A small network was shown many inputs. Here are its activations along a few directions, one row for each input.
In each table, some parts of the input vary, and every possible input appears once, in random order.
A made-up example of a description, with smaller parts first: one of 5 places around a ring, together with either a single point or one of 11 places along a line or (one of 3 separate values, together with one of 6 places along a line).
Shared parts are said once, and a part with two or three values counts as separate values.
In the rows, zero is written as 128.

Other details of the inputs shift rows strongly along two fixed directions, in all tables alike. That doesn't count.
To show where, the next rows are all for the same input, with only those details redrawn:
[142 138 142 145 163 117 114 125 150 139 158 137 136]
[ 86 153 122 148 134 165  67 145 140 137 181 146 159]
[193 115 150 138 142 112 138 103 136 116 123 116 112]
[ 88 157 127 150 156 145  78 146 151 148 187 152 159]
[132 130 128 141 103 172  83 124 121 108 145 124 137]
[175 131 155 144 190  79 146 114 161 147 148 135 122]
[137 150 151 150 217  73 134 131 178 170 178 154 141]
[130 127 123 139  81 191  72 124 110  97 140 118 137]

A family of inputs:
row 1: [ 81 117 132 122  95 144 119 143 122 129 122 128 133]
row 2: [125 144 102 138 163 150 107 142 132 141 155 137 151]
row 3: [144 139 160 138 189  78 151 124 147 137 107 125 128]
row 4: [131 135  83 139  99 164  85 121 111  88 137 119 138]
row 5: [ 84 154 118 116 159 103 132 134 124 167 149 145 148]
row 6: [110 100 134 116  77 147 125 138 115 117  99 112 114]
row 7: [174 122 138 118 129 119 137 101 107 107  70  99 115]
row 8: [188 112 119 147 122 117 139 107 126  77 113 108 111]
row 9: [158 131 152 140 168 106 163 128 161 118 138 125 101]
row 10: [ 45 156 121 120 156 106 126 155 140 179 174 158 163]
row 11: [126 127 153 130  93 150 121 139  94  84 107 125 128]
row 12: [187 100 145 130  92 129 163 125 143 102  97 134 108]
row 13: [100 149 127 147 140 155  78 140 142 136 175 143 153]
row 14: [174 137 166 128 177  70 167 122 125 119 103 124 121]
row 15: [162 103 164 132 117 120 147 123 120  99  75 106 101]
row 16: [189  83 112 117  92 137 174 110 110 121 110 103 102]
row 17: [165 123 137 121 140 114 129 110 113 121  75 106 107]
row 18: [ 77 132 133 117 101 135 121 156 113 128 144 143 142]
row 19: [200 104 132 140 132 141 150 116 119  96 105 106 113]
row 20: [171 149 142 148 179  90 154 132 170 142 127 150 136]
row 21: [143 115 133 121 136 110 168 128 156 132 143 122  98]
row 22: [ 91 105 136 121  58 186  93 149 106  93 100 114 123]
row 23: [163 144 119 122 156 129 134 114 139 119 127 110 111]
row 24: [170 118 128 106 120 114 151  87  99 114  76 103 117]
row 25: [102 138  74 136 123 128 113 126 129 137 169 137 137]
row 26: [115 113 145 137  84 169 102 137 104  92  90 115 113]
row 27: [ 87 102 123 119  51 180  98 142  99 108 102 115 116]
row 28: [200 117 133 125 132 120 129  93 122 119 115 112 111]
row 29: [ 93 111  92 139  75 157 107 142 128 103 162 135 133]
row 30: [154 117 128 112 131  98 161 101 112 142  90 109 108]
row 31: [131 133 151 132 198  78 174 142 188 151 165 144 108]
row 32: [108 105 134 111  64 158 127 133  96  99 108 119 126]
row 33: [ 80 147 155 145 167 113 127 146 146 135 141 151 151]
row 34: [156 113 125 108 108 116 158  94  97 124  84 105 112]
row 35: [130 104 116 142 104 130 129 133 139  92 146 134 119]
row 36: [156 139  99 134 194  58 156 108 157 151 156 139 128]
row 37: [ 97 126 128 120 141  98 142 136 136 170 126 132 120]
row 38: [150  92 150 114  98 111 170 110 115 109  87 112 108]
row 39: [ 80 134 101 118  93 163  92 133  99 144 116 122 127]
row 40: [180 118 125 123 128  86 187 117 154 156 118 139 115]
row 41: [112 107 117 108  53 165 127 113  88 108  97 105 126]
row 42: [ 40 147 144 135 159 122 113 163 154 150 163 163 162]
row 43: [118 152 134 126 173 106 125 121 130 139 118 132 148]
row 44: [129 131 127 115 164  81 154 122 135 172 113 123 116]
row 45: [112 133  89 129 143 144 126 138 127 163 164 138 141]
row 46: [148 164 120 139 182 100 133 135 166 160 140 158 149]
row 47: [166 121 101 122 148 130 142 115 122 140 131 122 128]
row 48: [ 51 155 145 148 155 136  98 162 145 140 151 153 158]
row 49: [ 88 157 117 120 171 107 115 128 134 166 135 138 151]
row 50: [143  99 124 131 136 120 163 140 143 141 147 135 121]
row 51: [113 140 116 115  80 186  81 124  78  87 100 111 146]
row 52: [127 151 161 140 215  63 157 127 158 150 127 140 143]
row 53: [170 133 132 103 139  93 155 104  98 125  96 116 119]
row 54: [181  87 147 123 113 100 165 107 140 132 131 123  98]
row 55: [139 144 119 125 180  92 126 111 151 176 167 144 137]
row 56: [ 58 166 104 115 135 149  85 140 110 147 151 144 169]
row 57: [114 117 108 129  45 187 110 146 126 111 128 141 137]
row 58: [112 128 137 119 162  72 168 126 147 173 128 132 127]
row 59: [121 109 146 115  60 166 119 140  88  77 102 120 122]
row 60: [102 166 127 122 154 124 104 142 112 133 135 139 155]
row 61: [ 85 115 143 129 106 148 107 152 127 121 116 133 121]
row 62: [173 130 147 121 183  74 154 113 138 142  85 112 113]
row 63: [128 137  88 123  69 176 109 127 114 132 125 136 137]
row 64: [ 92 135 121 110  99 130 130 140 103 138 137 132 139]
row 65: [ 74 146 109 164 141 139  95 156 152 115 186 157 152]
row 66: [ 43 150 117 123 156 108 117 161 153 191 163 148 152]
row 67: [175 119 157 124 125 118 148 110 104  88  80 105 117]
row 68: [128 126 139 131 105 157 102 132 110 100  88 103 125]
row 69: [ 72 139 108 129 127 135 103 141 148 179 198 153 151]
row 70: [117 121 166 131 176  74 163 139 160 147 123 142 123]
row 71: [172 121 132 103 120  94 169 104  92 127  93 112 107]
row 72: [147 108 129 147 110 170 127 140 120  98 131 126 126]
row 73: [161 135 149 151 150 106 156 138 164 130 127 155 129]
row 74: [ 54 158 147 142 154 134 103 163 136 133 160 159 163]
row 75: [ 93 141 133 139 123 157  85 144 117 118 112 123 135]
row 76: [126 114 149 136 143 113 130 135 159 143 166 149 125]
row 77: [179 102 117 107  89 134 172 102 122 112 111  92  83]
row 78: [ 55 159 101 122 137 151  73 144 119 161 140 139 151]
row 79: [156 103 170 118 138  88 176 123 129 110 100 127 110]
row 80: [144 108 140 141  76 178  99 121 114  92 133 122 120]
row 81: [ 56 160 101 119 136 151  75 146 123 160 140 135 158]
row 82: [116 132  83 111  62 201 101 119  99 108 133 102 112]
row 83: [125 138 112 132  80 208  86 131 111  76 127 101 120]
row 84: [146 116 106 118  90 151 114 103 108 138 140 119 118]
row 85: [195 127 109 118 104 131 145 101 123 122  93 124 120]
row 86: [188 124 110 107 123 132 150  93 120 112 107  95  94]
row 87: [108 108 120 138 108 174 117 156 131 116 154 140 136]
row 88: [173 100 106 128 123  79 178 104 138 125 133 118 103]
Changing only one part turns row 29 into row 65. The same change can be made to row 32. Which row results?
Answer: row 74
Changing only one part turns row 39 into row 26. The same change can be made to row 45. Which row results?
Answer: row 72
What do these inputs look like to the network?
Answer: one of 8 places around a ring, together with either one of 5 separate values or one of 6 places along a line
A walk changes only the place on the line of 6. It starts at row 71 and steps to row 5. List the rest of the walk in order.
Answer: row 34, row 30, row 44, row 39
Which other rows agree with row 23 in the place on the ring of 8? List them by row number.
Answer: row 2, row 4, row 7, row 17, row 28, row 43, row 46, row 51, row 60, row 62
Which other rows does row 84 become when the choice among 5 separate values takes its other values? List them by row number.
Answer: row 25, row 45, row 63, row 82
Which other rows agree with row 86 in the place on the ring of 8? List them by row number.
Answer: row 24, row 36, row 47, row 49, row 53, row 55, row 56, row 78, row 81, row 85

A family of inputs:
row 89: [ 78 119 114 142  88 188  94 148 130 120 154 120 125]
row 90: [205 100 152 112 109 129 156  97 115 127  92  98  98]
row 91: [ 90 154 123 149 135 164 100 161 149 127 151 160 161]
row 92: [107 152 122 137 173  83 140 136 158 172 175 175 163]
row 93: [149 104 149 109 157  64 181 117 112 153  57 114 110]
row 94: [105 150 136 129 177 110 120 144 152 181 167 148 128]
row 95: [ 50 119 125 124  96 159 114 173 109 134 113 141 148]
row 96: [161  97 120 123  78 162 119  95  98 103  86  78  91]
row 97: [152 123 143 138 176  84 166 138 175 164 141 143 102]
row 98: [ 82 130 121 128  99 182  85 135 109 131 155 112 130]
row 99: [162 106  99 119  77 145 139  93  85  87  89  86 104]
row 100: [ 99 141 121 146  98 187  92 157 130 102 138 139 155]
row 101: [132 106 125 129  49 184  86 122 101 104 119 118 113]
row 102: [121 111 108 115  84 182  91 110 107 113 109  98 110]
row 103: [ 96 147  99 118  87 179  97 138 100 125 151 133 160]
row 104: [103 151 147 147 193  81 116 149 164 147 170 158 154]
row 105: [ 92 159 127 149 197  99 117 136 149 147 150 134 144]
row 106: [189  98 148 127 152  87 176 121 162 136 114 114  89]
row 107: [ 81 152 105 132 133 153  80 143 138 165 149 138 134]
row 108: [137 130  85 116  62 182 105 111  90 106 100 117 138]
row 109: [127 112  92 122  52 182 114 138 105  81 122 114 125]
row 110: [ 80 164 112 138 159 138  79 150 139 136 147 136 157]
row 111: [ 80 156  83 123 131 136  95 141 128 143 155 135 153]
row 112: [184 117 126 130 154  72 195 123 149 130 120 136 100]
row 113: [ 98 141 103 126  96 188  75 130 123 149 128 130 143]
row 114: [209 101 150 112 109 132 158  94 114 128  88 105  97]
row 115: [ 79 142  81 118 111 161  94 128 112 122 145 127 144]
row 116: [126 121 127 119  83 192  91 121  85  71 113 104 126]
row 117: [172 116  94 115  69 150 130 101  87  94  82 101 104]
row 118: [141 116 176 111 149  59 207 128 149 134  77 124  98]
row 119: [ 93 166 114 140 148 153  85 141 135 141 135 148 164]
row 120: [ 52 164 163 108 178  79 148 153 144 176 136 149 144]
row 121: [ 98 149 159 108 184  49 173 128 149 171  94 132 122]
row 122: [160 107 116 115  83 145 146 102  82  88 110  93 108]
row 123: [ 85 161 130 133 159 139  89 155 133 133 163 140 157]
row 124: [ 81 148 127 139 123 170  86 142 106 106 151 122 147]
row 125: [179 110 164 134 175  69 165 105 143 110 117 127 111]
row 126: [133  82 152 111  68 128 142 123  78 105  63 113 118]
row 127: [ 99 145 130 145 105 169  79 141 122 114 143 153 164]
row 128: [108 164 118 125 186  94 144 138 148 179 172 165 159]
row 129: [ 92 137  99 132  79 159  92 139 107 115 155 147 146]
row 130: [120 106  93 120  58 186 120 128 102  76 124 114 120]
row 131: [ 81 154 100 119 129 142 101 148 120 140 172 139 155]
row 132: [204  93 155 125 108 113 156  94 129 128  96 120 102]
row 133: [109 140 132 141 167 121 135 150 178 178 162 161 139]
row 134: [105 161 101 129 174  97 132 133 150 173 155 149 158]
row 135: [ 79 118 124 140  84 174  79 133 117 123 159 123 133]
row 136: [102 135 143 137 179  85 119 142 172 177 177 151 138]
row 137: [ 79 128 103 137  84 157  97 132 104 108 163 131 147]
row 138: [ 83 167 110 142 146 149  78 148 130 134 140 143 149]
row 139: [ 94 136  93 132  78 182 108 151 123 115 150 141 155]
row 140: [138 115 145 132 192  82 169 132 181 161 152 138 106]
row 141: [105 161 115 126 176  93 139 143 139 166 171 156 142]
row 142: [205  89 146 126 100 132 168 110 137 116  90 105  93]
row 143: [198 132 163 128 181  84 172 109 136 133 104 131 121]
row 144: [ 64 139 148 114 177  89 142 160 122 181 129 150 151]
row 145: [190  97 149 142 119 120 169 112 123  74  89  98  93]
row 146: [175 107 130 134 160  67 204 114 147 122 125 119 100]
row 147: [204  91 158 125 109 107 158  96 131 127  99 112 102]
row 148: [ 82 135 118 141 118 177  94 154 133  95 149 136 142]
row 149: [107 156 150 151 187  92 120 145 163 155 166 165 165]
row 150: [188  82 154 119 117 107 155  92 128 113 106 106  88]
row 151: [196  94 129 117  97  97 163  98 110  95 103 109 105]
row 152: [157 152 144 139 208  70 152 121 160 157 120 137 138]
row 153: [ 71 151 102 118 146 138 110 141 124 141 179 144 152]
row 154: [203 119 155 125 136 108 157 107 109  99  87 109  98]
row 155: [190 121 154 144 173  78 179 129 156 116 107 133 100]
row 156: [ 32 153 153 117 118 116 113 155 133 148 134 155 154]
row 157: [153 135 136 128 182  86 147 116 163 182 126 129 124]
row 158: [ 93 136 103 131  75 168  92 136 110 119 155 144 164]
row 159: [150 133 147 143 189  80 158 145 170 128 136 139 124]
row 160: [144 140 139 132 208  74 148 115 153 138 123 128 122]
row 161: [165  95 136 107  90 162 127 101 100 103 104  92  94]
row 162: [182 102 109 122  61 163 155 113 106  87  92 118 114]
row 163: [191  98 162 141 128  95 159  97 116  83  97 104 101]
row 164: [121 107 106 119  66 162 111 113  95  86 132 120 129]
row 165: [104 157 147 152 191  83 119 149 160 151 166 168 148]
row 166: [199 127 164 127 170  88 169 109 132 124 103 119 120]
row 167: [178  97 135 108  76 162 121 107  98 103  97  87  95]
row 168: [131 114 105 116  69 184  82 118 105 112 103  94 114]
Changing only one part turns row 99 into row 146. The same change can be made to row 138. Which row results?
Answer: row 155
What do these inputs look like to the network?
Answer: one of 4 places along a line, together with either one of 2 separate values or (one of 3 separate values, together with one of 6 places along a line)
Which other rows does row 161 become when the choice among 3 separate values takes its other values? List them by row number.
Answer: row 116, row 153
Which other rows does row 126 become when the choice among 2 separate values takes its other values? List them by row number.
Answer: row 156
Which other rows does row 127 become when the choice among 3 separate values takes its other values? List them by row number.
Answer: row 92, row 132
Which other rows does row 120 become when the choice among 2 separate values takes its other values? List them by row number.
Answer: row 144

A family of inputs:
row 169: [ 89 127 124 137  77 187  84 148 114  89 136 128 139]
row 170: [ 85 154 102 137 161 127 107 142 151 158 186 151 153]
row 171: [ 84 160 120 134 169 118 103 141 134 148 153 142 156]
row 172: [163 117 115 121 129 109 149 106 122 129 122 117 112]
row 173: [148 126 116 115 131 110 145 108 116 133 116 113 118]
row 174: [148 103 132 123 118 106 162 121 130 124 119 122 106]
row 175: [132 121 134 115 110 127 138 124 111 124 102 123 125]
row 176: [163 116 119 121 124 112 153 113 128 134 115 123 113]
row 177: [ 64 153 139 144 165 122 109 160 149 140 163 155 153]
row 178: [148 119 136 125 120 144 117 118 128 136 110 113 113]
row 179: [175 119 128 132 132 120 147 118 134 120 122 123 116]
row 180: [138 105 127 129 104 133 144 127 131 112 131 123 114]
row 181: [157 112 130 128 119 119 151 120 136 127 128 130 119]
row 182: [138 141 128 137 155 117 121 124 137 124 140 131 133]
row 183: [152 109 140 135 126 119 150 129 137 110 130 125 113]
row 184: [155 128 130 133 120 138 124 122 126 109 115 124 126]
row 185: [100 132  95 130  77 190  88 137 116 117 147 131 143]
row 186: [137 121 150 127 139 122 128 126 142 150 123 126 118]
row 187: [143 129 145 136 140 116 135 131 140 123 128 137 130]
row 188: [110 138 128 140 141 130 120 146 147 141 162 150 144]
row 189: [131 135 126 118 143 111 140 124 125 141 113 128 129]
row 190: [121 133 142 128 137 117 130 133 126 131 117 134 138]
row 191: [116 109 104 119  35 197  96 128  90  98 115 117 128]
row 192: [111 126 100 111  56 194  85 119  74  90 102 102 131]
row 193: [160 131 125 135 163 102 144 119 143 132 145 129 123]
row 194: [ 91 144 119 130 135 158  81 134 131 149 152 126 138]
row 195: [157 131 139 132 140 120 137 120 125 116 106 123 124]
row 196: [143 119 131 116 119 110 154 119 122 137 111 124 119]
row 197: [104 155 125 138 162 126 107 135 132 132 147 137 147]
row 198: [ 74 160 137 142 164 125 105 156 147 149 160 159 161]
row 199: [105 127 138 121 141 106 144 137 130 135 124 132 127]
row 200: [134 139 136 129 159 103 137 128 133 139 117 132 135]
row 201: [123 109 146 127 110 146 118 129 128 124 118 114 110]
row 202: [135 116 149 127 131 109 147 127 123 113 104 120 119]
row 203: [133 133 118 118 136 111 144 121 128 148 121 127 126]
row 204: [141 110 135 117 120 104 163 120 123 126 109 117 109]
Changing only one part turns row 181 into row 170. The same change can be made to row 187. Which row results?
Answer: row 182
What do these inputs look like to the network?
Answer: one of 4 places along a line, together with either a single point or one of 8 places around a ring
Which other rows agree with row 176 in the place on the line of 4? List them by row number.
Answer: row 178, row 179, row 184, row 185, row 189, row 195, row 200, row 203
Which other rows does row 202 become when the place on the ring of 8 takes its other values? List them by row number.
Answer: row 169, row 174, row 177, row 180, row 183, row 199, row 204
